A small network was trained on made-up records. Each row is its average activation on records with the value named, seen along a few directions.
Related values have similar rows: they may be neighbours, one step apart, or belong to one group.
Strong random noise was added to every row along 13 fixed directions; ignore it. To show where, here is one row again and again, with new noise each time:
[ 119  122  354 -315 -110   -1 -258 -108 -629 -253  284 -423   37  257
   26 -400  -21  133   93  -37  -32  453   84   24]
[ 230   98 -278   12  -19  543 -148  211  312   13 -124 -253 -145   15
 -165  115   72  164   97 -144   80 -224  149  -74]
[  70 -200 -665 -581   53   83  121 -545  379  129   95  298   50  145
  226  218  225 -481  -24 -355  -14 -666 -249  -61]
[  16  135   25 -261  125 -418  135 -240   68  -60 -109  118 -364  378
  227 -395  -49  -19  385 -128  334 -384  -41 -237]
[ -41   17  201 -164   56 -104  -80  120 -159 -107  -34  144   19  180
  181 -165  123   47  -38   -5 -106  166 -219    8]
[  83  367  278 -310  326  198 -383   88 -238 -122 -100  -67  212  360
  167 -239  -60  441  244  256  -63  561  415  145]
[-169  -53 -135 -407  -44 -205 -231 -304  188  -20  185   -2  210  459
   99   58   26    7  199   87  176 -205  -56  173]
[  43   41  -95  160 -484   77  -12   61 -107   56  178   62   18  -93
 -429  108  -21  -49 -161  143  -30  120  -66   24]
[  27 -222  123 -410   53  199  153 -402 -492 -496  -46 -169  568 -727
  395   86 -186  139 -134 -136 -151 -181  501 -151]
[ 125  370 -304    2 -452 -118 -188 -142 -579  142  268 -226  150  305
 -348   30  123 -256 -406 -504 -143  392 -299    6]
[  59  137  -25  319 -266 -151   65 -138 -187  -76   77 -363  -62  104
  -68  -20  -61 -282   52 -456  109   32  -26 -103]
[  76  257  -66  183 -139  -70  184  -52   -1    1 -143  647  357   34
  -53   67   -6 -187  144  199  269 -188  297  -54]
[  87  253 -204   82 -479 -364  397 -176   49  283 -177  243 -260  446
 -317   97 -122 -694 -343  -21   48 -409 -490   34]
[-126 -207   55  344  -58  230  147  125  190 -102  101  479  211 -161
  375  356  322 -451   51 -242 -412  381 -164  115]
[  38  398  -12  268 -524  144   82  668 -487 -244 -172  611  382 -259
  -54  185  416  281 -300 -369   -1   -5  -51 -282]


VUTED, 10 values:
zired: [ 125   28 -155 -107  129  -78 -212 -115 -449  254  337  381  -43 -187
 -382 -287  118   47  -48  174 -280  898   38 -105]
zona: [-180   -9   74  168 -111 -570  119   40 -243   98  -64   19  -28 -342
 -135   17 -138  135 -324  -99   77  -19  -47 -216]
kuno: [-236 -165 -199  496  120 -569 -155 -142 -152  -34  208 -162  547 -343
    7   54    6  191   23 -295  405  -88  294  -56]
lugis: [  -3  -90  -91 -448  193 -277  -50 -211 -128 -134   32  -38   -7  376
  288 -325  235  -94  150 -310  374 -531 -276 -172]
kuv: [  37  174  193   78 -168  301 -332  569 -290   20  358  367  377  191
 -352 -204  551  389  141  437  313  135   69  204]
govo: [ 152 -350 -260   22  543  238  363 -388  102  206  -34   23   77 -562
  375  162  -30 -321 -145 -281 -271 -164  -37  -45]
pev: [  -6 -168 -160   93 -353  229  111 -422 -191  -85  272 -235  127 -737
 -292  194 -312   63 -168   75  -97   75  465  -76]
fiked: [-230   81 -162  -37  144 -334   60 -205   27   62   84  -97  142   80
  134  115  -17   91   -5 -146  216 -459  109   12]
rav: [ -81  -65  -82 -248 -190  -81  132  200   -4   86  -41   41 -185   14
  -82  112  127   -4 -398  -73 -135 -159 -530  -81]
niza: [ 449  128   46 -113  108  306  175  168   86  111  -96   95 -313  310
   95 -155  100 -467  117  -86  188 -405  -21  -41]
The values of VUTED form a line.
Which values are neighbours of niza? Give them in the order they are listed.
Answer: zona, kuno
Which values are neighbours of lugis? Give them in the order they are listed.
Answer: pev, rav
Which values are neighbours of govo? Give them in the order they are listed.
Answer: kuv

TINUD, 15 values:
zabo: [-207 -181  182  269  756 -299 -291   60 -106   -3 -356 -206  179 -218
  347 -204  -42  171 -378 -205 -337  595 -380  -29]
pila: [ 180  220  -41  444  -95 -294   95   67 -331  274  -66 -328  -74   13
 -327  -15 -113 -387 -459 -390  -64  226 -312  -33]
dunu: [-164  -30  477 -284   -5   29   33   -6  -30 -229  -48 -540 -226  131
  315   -8 -284  451  195  174 -149   77  114  163]
diges: [-232 -156  175  430 -584 -154  146  106  137   22  168  270  105   77
 -261  435  -78 -464  -48  294 -119  233 -202  272]
dal: [   1 -402    7    0 -178  279   40  -48   95  -17  314  138  250 -320
  -88  313   44 -238  -57  243 -122 -100  112  217]
digab: [ 128    7 -109 -267  112  290   24  299  335  188 -391   50  -22  -48
 -148  212 -166  239 -232  400  -29 -450   69   97]
tolet: [ 139  -49  -54 -267  445    9 -203  220   -2  150   -5  486 -234   23
  -10 -523  407  171  -51  160   -8   79 -237 -157]
veli: [ -59  179 -280   85 -353 -330  447 -308 -229   30 -169  333  583 -252
 -112  366 -196 -289 -423  -31  193 -693   18  -23]
gepo: [ -29  278 -264  455  179 -151    7  209  107  221 -553  536  498 -235
 -156  140  -43  144 -308   44  265 -211    7 -162]
vodeg: [ -12  -78 -424   52  141   58 -147  -91  -65   -1   30   32  427  -50
   93  141  358 -247 -362 -515  -82 -156 -208   -3]
gapo: [ -71  -79  204  171  149  -32 -212  399  -69 -177  -62 -316 -269 -174
  -27 -231  106  469  -78 -103   -4  169  -57 -135]
tifa: [  42  -60  -26  439  255 -111  424 -211  195  114 -260 -265 -457 -361
   73  -54 -318 -182   23 -196 -102 -107   35 -116]
vut: [-243  118  242  447 -356 -427  376  147   96 -204 -327  420  341  191
  174  237  -48 -272   72   55  337 -493 -140   -8]
lol: [-214   24 -131   42 -195 -288  -34  -25   12  124  112  647  270  -47
 -130  196   79  -96  -85  264  -52  278  -40   31]
buper: [-229  -92  397  192  151 -210   31   85 -219 -337 -133  -49  368 -241
  473   74  -53   51  132 -266  -77  304  196  -84]
A value of TINUD combines one of 3 hidden first parts with one of 5 second parts; all combinations occur once.
Changing only the second part turns diges into gapo. buper has the same second part as diges; what does that change turn buper into?
Answer: tolet
Changing only the second part turns pila into veli. dal has the same second part as pila; what does that change turn dal into?
Answer: tifa

LAK, 28 values:
tebek: [ -60 -567  419  197  246   80 -294 -252   20 -145  342 -386  -24  -75
    1 -331  -79  -67  300  488  -38  570  -28  195]
nepu: [ 315  184    8   73  -10  379  163   15  -53  214  402  839 -120  149
   56 -145  335 -601  461  117 -181  507  195   25]
gali: [ 170   86  140  310   69   23  255 -202  -47  100 -141 -251   36  164
   51  -78 -181 -442   71   24  167 -215  169   86]
pek: [  14  404  473  -62 -283  -71  -13  256 -465  -41   42  433   67  518
 -103 -157   45   34  -29  387 -145  543  -13  192]
lagob: [-217  161  230  122 -212  296 -166  584 -229 -183  -43 -261  105  104
   66  379  136  327 -320 -208 -437  630 -156  239]
ged: [ -56  176  359  182 -436  -86  321  380 -194  -68  -70  204 -231  286
   69  109   16   11 -139   10 -244   39 -286  116]
fef: [ -29   91   94   42 -159 -115   18  205  -88  -12 -214 -317   13  310
   98  179   -2 -329 -285 -494  -47 -197 -552   34]
belam: [  -3  232    8 -269  288    0 -412  216 -455 -199 -118 -208  480 -122
  284   19  218  537 -286 -474 -136  294  189   75]
guzil: [ 145 -226 -268 -588  367   73 -224 -246   29  122   62 -372 -291 -175
 -119 -211 -130  327 -314  105  -74 -120 -170 -108]
sif: [-110  -48 -100 -701 -419  -15  127 -208 -275    2    4  165  375   61
  163  396   74 -236 -476 -114 -279 -197 -278  107]
suz: [ -85 -265  267  392    7  -32  232 -340 -150   71  -74   10  227 -341
  -79   59 -274 -584 -355  392 -348  491   38  217]
fizaf: [ -73 -100  141   73  191  -29  106 -252  345 -240 -209 -404 -240  301
  494   54 -131 -402  196 -293  -44 -144   38   60]
bibe: [  92  151 -224   64  410  761   -6  138  395 -218 -549 -427   45 -148
  532  348   82  -49  -11 -744 -154 -416  214 -101]
bibar: [-115  298   33 -370 -267 -251 -378  235 -365 -164 -142 -122  729  502
  -92  273   68  181 -462  116  245 -401   22  278]
kog: [ 151  366 -193 -169   71  167  -38  327  217  188 -338  307 -242  258
   -6   63   14   97  -22  -34 -112   86  -35 -122]
liro: [ -63  370  245 -477   30 -315  -45  136 -188  -60 -176 -271 -340  492
    6 -237  -72  318  -63   73    5 -150  -51   18]
fezo: [ -52  196  674  304  -24 -487  186  114 -449 -208 -103  439  -36  243
  239 -584   48 -170   97  152   62  469 -137   -7]
pena: [-210 -365  427 -109 -315  -30  -40  427  -88 -293  236  301  243   78
  187   34  265   82  131  296  -33  145 -381   87]
vakan: [-127  -82  640  138 -445 -170  434  267  -47  -56  147  607 -243  366
   89  125  101 -558   50  454 -376  253 -226  345]
sigu: [ 273   45   84  -93 -190   37  366 -491 -207   61  265 -338 -480  320
   -4 -229 -205 -536  300   20   69   -8   -8   45]
demog: [ -58  129  320  292   14 -400  -15  -10 -218 -117  -68  175  520  302
  153  -95  -11 -273  148   70  297   86   53  191]
met: [  48 -239   12  -90  248 -106 -110 -124  -74  -70  197 -286  145 -170
  -89 -292   52  208    0   76  273 -306 -111  -77]
tud: [  11 -280  139  -98   25 -161   26  -12  187  114   28  -68 -106  213
  -49  -33 -125 -218  -33  150  -81  -35 -333   67]
nen: [-121   98   72   55 -462  337 -267  409  -63 -215  309 -274   84  236
   35  234  260  310  144 -260  105 -109 -115  146]
gad: [-172  -70   96 -227 -286   -1   37 -181  -61  -97  165 -243 -270 -132
 -254    6 -157  203 -159  321 -344  255  -90   65]
ruzi: [-111  270  311 -326  -37  209  147  -36  -39 -254 -195  375  522  103
  299  317  -98  -14  149  356 -195  115  520  223]
donep: [ 301  -34   95 -329  532   20 -165 -215 -290  -37 -117 -419  382  159
  253 -428  -64  -70 -175    5  186 -239   -2  127]
gerus: [-123   57  343 -107 -150 -174 -197 -356 -595  -82  372 -558  280  115
   42   10 -144 -144  -12   -3 -197  727  348  308]
A value of LAK combines one of 4 hidden first parts with one of 7 second parts; all combinations occur once.
Changing only the second part turns fizaf into tebek. kog has the same second part as fizaf; what does that change turn kog into?
Answer: pena
Changing only the second part turns suz into fezo. sif has the same second part as suz; what does that change turn sif into?
Answer: demog
Changing only the second part turns bibe into gad. fef has the same second part as bibe; what does that change turn fef into?
Answer: ruzi
Changing only the second part turns belam into liro. donep has the same second part as belam; what does that change turn donep into?
Answer: met
